These are the activations of a small neural network, seen along a few directions. Each row is one input.
In each table, some parts of the input vary, and every possible input appears once, in random order.
Descriptions start from the smaller parts, as in this example, which fits no table here: one of 8 places around a ring, together with either a single point or one of 11 places along a line or (one of 3 separate values, together with one of 6 places along a line).
Shared parts are said once, and a part with two or three values counts as separate values.
In the rows, 128 means zero.

Other details of the inputs vary at random and push rows far along two fixed directions, the same in every table; ignore that.

Rows:
R1: [144  57 136 133 120  95 119 203 165  91 163 149 124 120]
R2: [134 114 157 153 107 169  65  94 145  80 124  69 150 147]
R3: [213  89 124 164 173  70 127 173 143 153 164 136 170 107]
R4: [ 39 223 124 121 172 142 198 136  90 213 135 187 123  62]
R5: [ 70 171  91 142  97 118 175 123 142 179 100 189 110 110]
R6: [ 97 173 107 122 159 106 153 137 103 190 107 147 123 113]
R7: [ 56 159 106  79  87 168  64  62  82  84  73  60  70 170]
R8: [138 134 136 154 125 154 107 127 143 109  90  83 112 155]
R9: [ 74 175 125 106 112 174 121 111  98  99  89  97  62 135]
R10: [180  80 156 152 105 160  89 102 155  36 145  39 148 185]
R11: [ 87 146 113  96 107  88 168 149 100 179 146 198  81  89]
R12: [209  74 134 164 121 110 137 158 197 124 157 196 178 100]
R13: [137 125 147 128 128 172 132 109 140  82 117  79 120 169]
R14: [ 94 181 126 122 167 136 212 139 103 162 150 150 124 107]
R15: [ 70 172  98  95 127 118 132 111  68 136 125 129  92 108]
R16: [183 113 125 127 184  86 186 161 115 159 182 166 169 101]
R17: [148 119 134 171 113 141  86 116 146  93 119  63 132 156]
R18: [233  77 135 138 188  81 170 175 139 136 190 156 181 110]
R19: [ 15 217 137  97 110 208 117  74  99 142  56 103  91 146]
R20: [147 125 131 149 145 102 154 167 107 111 186 133 115  78]
R21: [170  81 119 118 119  99 179 143 131 159 151 188 155 124]
R22: [205  65 149 152 113 144  69 137 155  32 152  60 113 146]
R23: [120  87 139 131 162  93 195 198 155 147 177 191 163 116]
R24: [ 97 157 111 118 117  95 179 152 119 158 152 202  83  79]
R25: [205  51 140 135 102 111 106 141 168 140 138 171 176 118]
R26: [ 73 178 110  93 141 130 161  94  80 155 125 128 132 135]
R27: [ 83 172 116 127 139 124 166 142  87 131 155 137  89  83]
R28: [194 100 140 147 145 123 128 173 140  86 162 117 107 106]
R29: [193  72 129 155 107 124  31 100 154  70 108  44 153 185]
R30: [147 112 130 143 122  68 159 158 145 195 144 186 132  99]
R31: [172 114 135 131 173 106 126 150 128 163 154 162 172  91]
R32: [ 37 144 116 132 129 106 155 171 144 181 113 165 121 121]
R33: [ 41 215 107 108 152 133 197 142  70 172 135 163  71  72]
R34: [189  40 171 126  64 148  25  86 189  75 101  93 153 185]
R35: [136 107 124  95  98 157  47  96 119  56  87  58  86 176]
R36: [ 98 176 128 128 169 130 217 144 103 164 162 153 130 101]
R37: [ 68 172 121 146 106 169  99  86 123 120  79  68 100 164]
R38: [162 129 148 161 171 113 155 166 134 157 184 165 172  68]
R39: [161 110 139 129 143 121  89 119 128 131 143 126 175 117]
R40: [172 117 136 141 172  84 137 159 120 173 185 173 192  71]
R41: [136 119 135 172 105 144  80 106 146  87 115  56 131 160]
R42: [ 22 178  89  97  70 137 140  84  98 200  56 154  93 146]
R43: [140 109 146 102 108 179  37  82 139  83  65  71 135 179]
R44: [223  56 149 124 132 138  84 117 159  61 126  74 157 186]
R45: [186  89 162 159 133 158  80 123 164  85 141  90 162 136]
R46: [ 79 116 101  78  39 151  85  87 104 103  74 113  75 170]
R47: [140 140 142 128 151 151 171 136 130 115 129 118 125 136]
R48: [ 22 206 102  92 111 164 106  72  85 160  34  96  84 167]
R49: [181 122 140 154 182  97 212 179 126 143 207 163 164  84]
R50: [ 87 154 109 119 114 144  82  84 113 133  70  80 113 171]
R51: [146  54 157 141 134 116 106 183 185 118 150 159 177 126]
R52: [ 64 195 113 145 140 142 157 120 108 170 105 123 102 120]
R53: [ 81 164 113 139 112 101 166 127 144 182 112 178 107 108]
R54: [187  92 128 115 132 123  89 143 124  82 122 104 110 136]
R55: [207  74 125 155 127 104 185 158 185 110 170 192 165 122]
R56: [125 115 118 138  94 131  45  79 125  90  91  47 137 181]
R57: [ 93 176 123 103 173 124 156 136  99 199 127 179 143  87]
R58: [161 116 112 126 150  77 135 158  93 124 181 141 129  89]
R59: [ 73 172 121  78 128 163 133  82  94 130  76 105 109 169]
R60: [140 113 119 105 119 131  81 116 109  85 117  91  99 146]
R61: [145  94 152 134  74 155  62  83 183  84 100 115 136 164]
R62: [188  79 143 144 122 107 160 135 176 105 162 159 144 138]
R63: [ 22 204  76  95  91 131 191 123 101 164 111 204  61  92]
R64: [ 14 204 105  75 104 161 131  50  64 136  87  88 109 167]
R65: [129 123 156 129 104 198  59  88 152  74  85  60 124 172]
R66: [144 101 139 115 121 101 169 130 135 155 151 175 138 133]
R67: [168 116 135 132 172 105 125 147 126 164 160 161 178  89]
R68: [211 103 139 183 170  99 148 188 160 139 159 131 147 106]
Description of these inputs: one of 4 separate values, together with either a single point or one of 4 places along a line or (one of 2 separate values, together with one of 6 places along a line).
Q: The inputs of R55 and R5 match in every part but the choice among 4 separate values. If R59 is changed in the same way as R55 into R5, which row does it become?
A: R48
Q: The inputs of R15 and R39 match in every part but the choice among 4 separate values. If R27 is changed in the same way as R15 into R39, which row does it become?
A: R38
Q: Which other rows does R22 become when the place on the line of 6 takes its other values? List them by row number.
A: R9, R20, R27, R28, R33
Q: Which other rows does R66 become when the choice among 4 separate values takes its other values? List them by row number.
A: R11, R30, R34
Q: Which other rows does R46 become when the place on the line of 4 takes its other values? List them by row number.
A: R11, R24, R63
Q: Which other rows does R19 become when the choice among 2 separate values takes its other values? List them by row number.
A: R43

Rows:
R69: [ 29 202 113 125 126 125 179 127  97 202 115 180 117  81]
R70: [ 59 211 120 108 144 141 134  79  79 154  96  97 100 133]
R71: [ 33 182 113 111 112 143 138 106 112 164  91 131 101 145]
R72: [ 51 179 110  80  98 152 141  89  96 150  82 145  96 143]
R73: [203  58 154 160  92 150  54 126 186  58 102  73 146 171]
R74: [160  92 152 128 124 156  69 131 125  73 136  67 122 140]
R75: [189 117 150 155 188 134 175 161 130 128 183 129 178 106]
R76: [196  51 149 155  83 145  37 102 183  52 122  77 145 181]
R77: [ 33 188 105 103  95 155 164 115  89  82 118 112  27 129]
R78: [149  93 129 114 114 113 127 133 135 118 131 133 137 150]
R79: [185  69 140 139 109 121  92 126 166  97 141 121 150 137]
R80: [173 123 124 149 171  85 187 185 140 182 172 209 147  73]
R81: [179 130 117 149 186  68 182 198  92 182 188 163 129  52]
R82: [172 123 110 142 162  96 122 153 119 124 149 121 147 106]
R83: [167  71 136 137 115 123  98 127 160  98 124 108 138 159]
R84: [176 128 128 156 151 138 138 120 123 109 137  80 147 147]
R85: [151  90 142 140  84 150  58  98 171  81 110  82 135 167]
R86: [ 28 197 113  94 140 166 118  99  84 132  97 111 114 124]
R87: [162  74 135 126 108 125  98 123 150  94 119 110 134 167]
R88: [ 55 185 115 111 113 155 135 103 116 160  87 142  98 131]
R89: [164  82 144 155 114 123 100 144 168 102 121 101 148 151]
R90: [ 45 172 113 110 113 140 140 104 111 160  96 137 103 147]
R91: [170 147 155 137 215  91 188 178 117 170 199 173 168  58]
R92: [167 120 121 128 163  83 193 178 127 178 166 211 145  73]
R93: [ 45 153 117  91  66 172  84  54 112 109  71  99  99 175]
R94: [173 116 123 140 171  84 192 181 136 181 169 210 147  68]
R95: [142 104 128 112  97 122 113 115 134 115 133 134 138 139]
Q: What is each input in this table made of?
A: either a single point or (one of 2 separate values, together with one of 4 places along a line) or (one of 3 separate values, together with one of 6 places along a line)
Q: Which other rows does R82 become when the choice among 2 separate values takes its other values? List them by row number.
A: R86
Q: Which other rows does R71 become when the choice among 3 separate values takes its other values? List them by row number.
A: R85, R88

Rows:
R96: [112 154 142 130 161 133 162 144 119 161 146 153 146  95]
R97: [107  90 127  98  79 132  98 111 146 105  98 129 121 175]
R98: [195  87 136 146 142 114 130 152 140  86 163 116 141 121]
R99: [111 156 124 131 152 121 179 146 111 141 160 156 119 100]
R100: [110 148 114 146 118  86 165 165 139 197 142 215 128  64]
R101: [ 87 156 123  95 103 155  98  79  94  98  95  74  86 158]
R102: [188  89 150 166 140 124 128 163 166 109 149 115 146 128]
R103: [ 52 185 124 111 126 158 168 114  98 140 123 132  95 121]
R104: [ 84 156 116 114 107 149  91  86 101 119  79  77  92 163]
R105: [166 117 131 133 154 119 118 140 125 129 147 123 155 115]
R106: [194  88 143 149 153 120 108 147 141 108 154 119 167 120]
R107: [ 17 166 105 103  96 125 134 110 109 178  98 165  99 121]
R108: [134  92 124 101  74 148  98 101 157 102  92 143 110 160]
R109: [114 163 123 145 171 100 190 166 123 177 151 173 131  86]
R110: [169  91 133 132 107 127 128 100 162 129 118 131 166 171]
R111: [162 109 127 129 125 132 112 128 125  88 143  97 121 139]
R112: [194  88 134 162 145 108 120 158 154 107 143 114 147 126]
R113: [125 156 123 117 167 108 146 138  91 173 147 151 139  93]
R114: [120 134 117 131 113 144  97 110 125 108  98  82 113 157]
R115: [116 135 143 123 127 158  91 101 135 104 112  93 138 150]
Q: What is each input in this table made of?
A: either a single point or one of 4 places along a line or (one of 3 separate values, together with one of 5 places along a line)
Q: A walk changes only the place on the line of 4. It starts at R108 and steps to R97. List the rest of the walk in order.
A: R107, R100
Q: Which other rows does R98 become when the choice among 3 separate values takes its other values? List them by row number.
A: R106, R112
